Each row below holds a small network's activations on one input, seen along a few directions.
Each table varies a few parts of the input and shows all the possible inputs, shuffled.
A made-up example of a description, with smaller parts first: one of 2 separate values, together with either a single point or one of 11 places along a line or (one of 5 places around a ring, together with one of 6 places along a line).
Shared parts are said once, and a part with two or three values counts as separate values.
In the rows, 128 means zero.

Other details of the inputs vary at random and push rows far along three fixed directions, the same in every table; ignore that.

A family of inputs:
x1: 140 158 109 122 112 142 150  95  92 126 100 152
x2:  89 147 114 129 113 119 135 103 132  92 160 131
x3: 126 124 144 144  72 119 149 115  72 135 124 174
x4: 168 145 140 131 111 163 132 141 103 146  87 170
x5: 139 165  99 109 134 150 163  84 114 107  85 145
x6: 110  60 141  86 127  73 146 139 142 112 154  91
x7: 178  65 173 109 138 125 129 134  99 143  64 109
x8: 117  70 148 138 153  96 111 155 154 138 137  66
x9: 147 103 134 119 152 109 142 141 167 151 132  68
x10: 196  81 148  91 128 120 143 126 106 145  82 103
x11: 137 167 126 145 137 152  98 148 148 137 147 122
x12:  99 175 109 133 122 126 135 103 153 114 166 119
x13: 139 147 101 103 137 139 149 133 102 116  89 164
x14: 138 125 128 137 101 134 143 154  89 144  95 178
x15: 147 114 128 125 151 118 135  97 157 146 133  43
x16:  93 140 155 177  98 127 114 126 129 146 151 134
x17: 125 149 156 163 114 144  98 155 149 142 140 139
x18: 158  64 139 107 122 115 161  95  77 127  84 101
x19: 157  84 160 116 149 112 115 138 143 135 130  72
x20: 171 174 113  96 138 167 156 119 139 129  87 161
x21: 133 138  99 125 146 157 134 141  93 125  83 152
x22:  93 140 138 169  94 116 109 126 114 132 172 130
x23: 162  50 106  98 180 111 131  86 153 157  45 149
x24: 113  78 154 144 147 115 119 109 134 135 131  57
x25:  84 126 120 140 120 110 113 160 121 111 183 137
x26: 170 165 112 113 152 168 130 126 116 124  90 144
x27: 122 144 131 139 139 147 102 147 126 118 148 131
x28: 131 141 129 119  95 127 168  97 104 123 111 162
x29: 131  95 140 116 140  98 143  97 143 122 142  64
x30: 139 147 106 108 121 133 147 138 101 128 100 168
x31: 115 193  57 156 216 190  98  44 228 144 114 127
x32: 132  76 143 129 134  93 123 154 146 147 143  72
x33: 157  89 152  94 130 101 126 130 152 135 144  78
x34: 138 154  95  91 142 142 159 125 120 114  85 159
x35:  97 148 124 124 117 108 141 149 162 121 172 144
x36: 142  82 161 124 163 125 105 140 149 135 119  64
x37:  90 156 112 143 124 126 122 107 136 100 168 117
x38: 102 152 109 141 141 124 116 154 143 118 166 126
x39:  96 143 119 148 112 109 113 163 133 128 183 139
x40: 132  89 161 142 124 105 134 110 151 156 138  59
x41: 133 142 108  97 118 125 158 133 113 121 104 168
x42: 123 170 117 113 131 136 119 135 167 114 165 133
x43: 201  96 148  82 139 132 162 116 130 146  72 104
x44:  79 121 127 158 132 119  95 166 126 120 160 135
x45: 113 120 147 162  81 134 127 120  70 142 111 170
x46: 113  79 162 152  58 100 132 169  66 141 111 203
x47:  88 148 141 153  90 105 129 120 131 123 185 139
x48: 107 103 155 159  81 122 127 122  53 126 110 178
x49: 132 142 118 137 109 138 144 106  73 119 107 161
x50:  86 138 127 166 118 128 111 122 115 114 167 122
x51:  97 140 119 153 132 122 108 162 128 121 161 137
x52: 132 165 136 146 116 140 111 150 149 133 165 139
x53: 131  61 155  88 110  82 131 132 134 105 154 103
x54: 151 109 129 101 161 110 150 132 176 145 122  67
x55: 135 197  67 125 226 209  79  76 248 148 108 144
x56: 129 171 116 120 149 145 112 133 158 111 154 124
x57: 124 147 124 131 134 140 108 142 127 109 157 135
x58:  92 149 105 122 141 123 120 146 145 107 163 128
x59: 128 132 128 145 106 140 138 110  67 126 101 162
x60: 156 125 150 134 102 151 117 146  83 143  81 178
x61:  72  98 153 173  79  84  94 182 114 131 187 156
x62: 119 162 112 120 143 144 109 134 150 104 158 126
x63: 172 185  90  86 169 179 145 107 150 113  75 138
Each input here is: one of 3 separate values, together with either a single point or (one of 4 places along a line, together with one of 5 places along a line).
Question: Changing only the choice among 3 separate values turns x30 into x1. The same change can be made to x14. Which row results?
Answer: x40
Question: Changing only the choice among 3 separate values turns x46 into x17. The same change can be made to x41. Which row results?
Answer: x42
Question: A walk changes only the place on the line of 5. It starts at x63 and steps to x56. List the rest of the walk in order.
Answer: x26, x19, x7
Question: Change only the place on the line of 4 in x35. List by row number the other rows that result.
Answer: x6, x34, x41
